These are the activations of a small neural network, seen along a few directions. Each row is one input.
In each table, some parts of the input vary, and every possible input appears once, in random order.
Descriptions start from the smaller parts, as in this example, which fits no table here: one of 4 places along a line, together with either a single point or one of 9 places along a line or (one of 3 separate values, together with one of 5 places around a ring).
Shared parts are said once, and a part with two or three values counts as separate values.
In the rows, 100 means zero.

Other details of the inputs vary at random and push rows far along two fixed directions, the same in every table; ignore that.

A family of inputs:
row 1: [104, 115, 149, 118, 93, 86, 118, 42, 66, 71, 99, 130, 72]
row 2: [95, 90, 110, 111, 81, 96, 124, 63, 115, 84, 109, 126, 73]
row 3: [103, 121, 95, 61, 123, 100, 98, 157, 80, 99, 86, 112, 121]
row 4: [106, 124, 134, 115, 111, 88, 103, 63, 33, 85, 86, 91, 114]
row 5: [90, 83, 61, 148, 69, 117, 83, 88, 145, 109, 112, 78, 109]
row 6: [84, 98, 98, 131, 80, 91, 101, 57, 101, 95, 106, 81, 110]
row 7: [101, 110, 82, 52, 118, 107, 93, 172, 100, 109, 92, 109, 126]
row 8: [90, 86, 62, 68, 98, 117, 98, 138, 120, 117, 102, 76, 124]
row 9: [81, 87, 87, 125, 108, 97, 103, 86, 160, 167, 127, 92, 48]
row 10: [88, 70, 77, 58, 98, 103, 94, 147, 129, 102, 97, 100, 98]
row 11: [86, 72, 87, 98, 79, 84, 95, 95, 125, 93, 108, 102, 85]
row 12: [91, 78, 109, 110, 83, 80, 96, 82, 105, 90, 100, 110, 88]
row 13: [80, 88, 64, 117, 76, 85, 99, 97, 147, 102, 125, 106, 105]
row 14: [85, 63, 84, 93, 82, 92, 101, 112, 136, 96, 109, 100, 92]
row 15: [159, 117, 121, 118, 116, 97, 124, 57, 151, 131, 116, 71, 76]
row 16: [97, 102, 75, 51, 118, 124, 98, 157, 95, 115, 78, 82, 130]
row 17: [104, 115, 150, 119, 94, 86, 120, 43, 66, 70, 99, 130, 72]
row 18: [98, 95, 98, 42, 109, 125, 113, 149, 118, 96, 96, 116, 89]
row 19: [96, 86, 73, 146, 81, 115, 87, 84, 121, 103, 116, 80, 112]
row 20: [121, 142, 133, 70, 143, 90, 96, 134, 20, 88, 72, 123, 122]
row 21: [116, 118, 122, 160, 98, 98, 82, 48, 46, 86, 97, 93, 109]
row 22: [125, 140, 129, 89, 142, 124, 74, 132, 20, 93, 67, 90, 125]
Each input here is: either one of 2 separate values or (one of 4 places along a line, together with one of 5 places along a line).
Change only the place on the line of 4 in row 11. List by row number the other rows that result.
Answer: row 10, row 12, row 14

A family of inputs:
row 23: [117, 123, 173, 144, 109, 62, 122, 16, 60, 91, 102, 125, 57]
row 24: [94, 106, 97, 83, 123, 105, 81, 138, 63, 107, 86, 98, 108]
row 25: [134, 141, 169, 65, 150, 86, 115, 103, 36, 98, 75, 126, 77]
row 26: [89, 80, 58, 77, 107, 107, 78, 160, 117, 109, 101, 90, 108]
row 27: [90, 75, 36, 151, 61, 106, 86, 80, 164, 107, 122, 67, 117]
row 28: [78, 53, 71, 112, 52, 106, 111, 79, 180, 98, 131, 97, 87]
row 29: [96, 120, 136, 130, 116, 87, 86, 71, 26, 97, 90, 104, 95]
row 30: [76, 75, 86, 107, 50, 101, 122, 79, 156, 84, 119, 110, 96]
row 31: [105, 111, 98, 171, 85, 93, 87, 34, 82, 92, 108, 79, 110]
row 32: [76, 75, 66, 137, 66, 74, 89, 84, 133, 92, 124, 102, 106]
row 33: [103, 99, 146, 138, 92, 76, 124, 33, 110, 112, 115, 110, 58]
row 34: [103, 124, 104, 50, 139, 104, 79, 171, 39, 93, 75, 105, 122]
row 35: [87, 79, 75, 47, 87, 127, 111, 148, 142, 104, 98, 108, 110]
row 36: [91, 78, 81, 58, 102, 129, 104, 137, 129, 110, 96, 92, 91]
row 37: [103, 96, 85, 54, 105, 100, 121, 137, 160, 114, 111, 119, 82]
row 38: [114, 110, 126, 35, 133, 124, 106, 148, 54, 99, 68, 106, 102]
row 39: [104, 99, 67, 94, 108, 136, 83, 141, 112, 123, 95, 68, 129]
row 40: [125, 131, 100, 65, 139, 125, 78, 159, 48, 99, 65, 84, 154]
row 41: [125, 135, 174, 140, 108, 52, 121, 7, 55, 78, 103, 131, 57]
row 42: [91, 90, 52, 142, 67, 99, 97, 76, 134, 94, 118, 78, 135]
Describe the family of inputs behind these rows.
Answer: one of 4 places along a line, together with one of 5 places along a line
The inputs of row 25 and row 27 match in every part but the place on the line of 4. If row 41 is changed in the same way as row 25 into row 27, which row does it become?
Answer: row 40
A walk changes only the place on the line of 5. It starts at row 32 and steps to row 34. List the rest of the walk in order.
Answer: row 26, row 24, row 29
Change only the place on the line of 4 in row 39. List by row number the other rows that result.
Answer: row 29, row 33, row 36
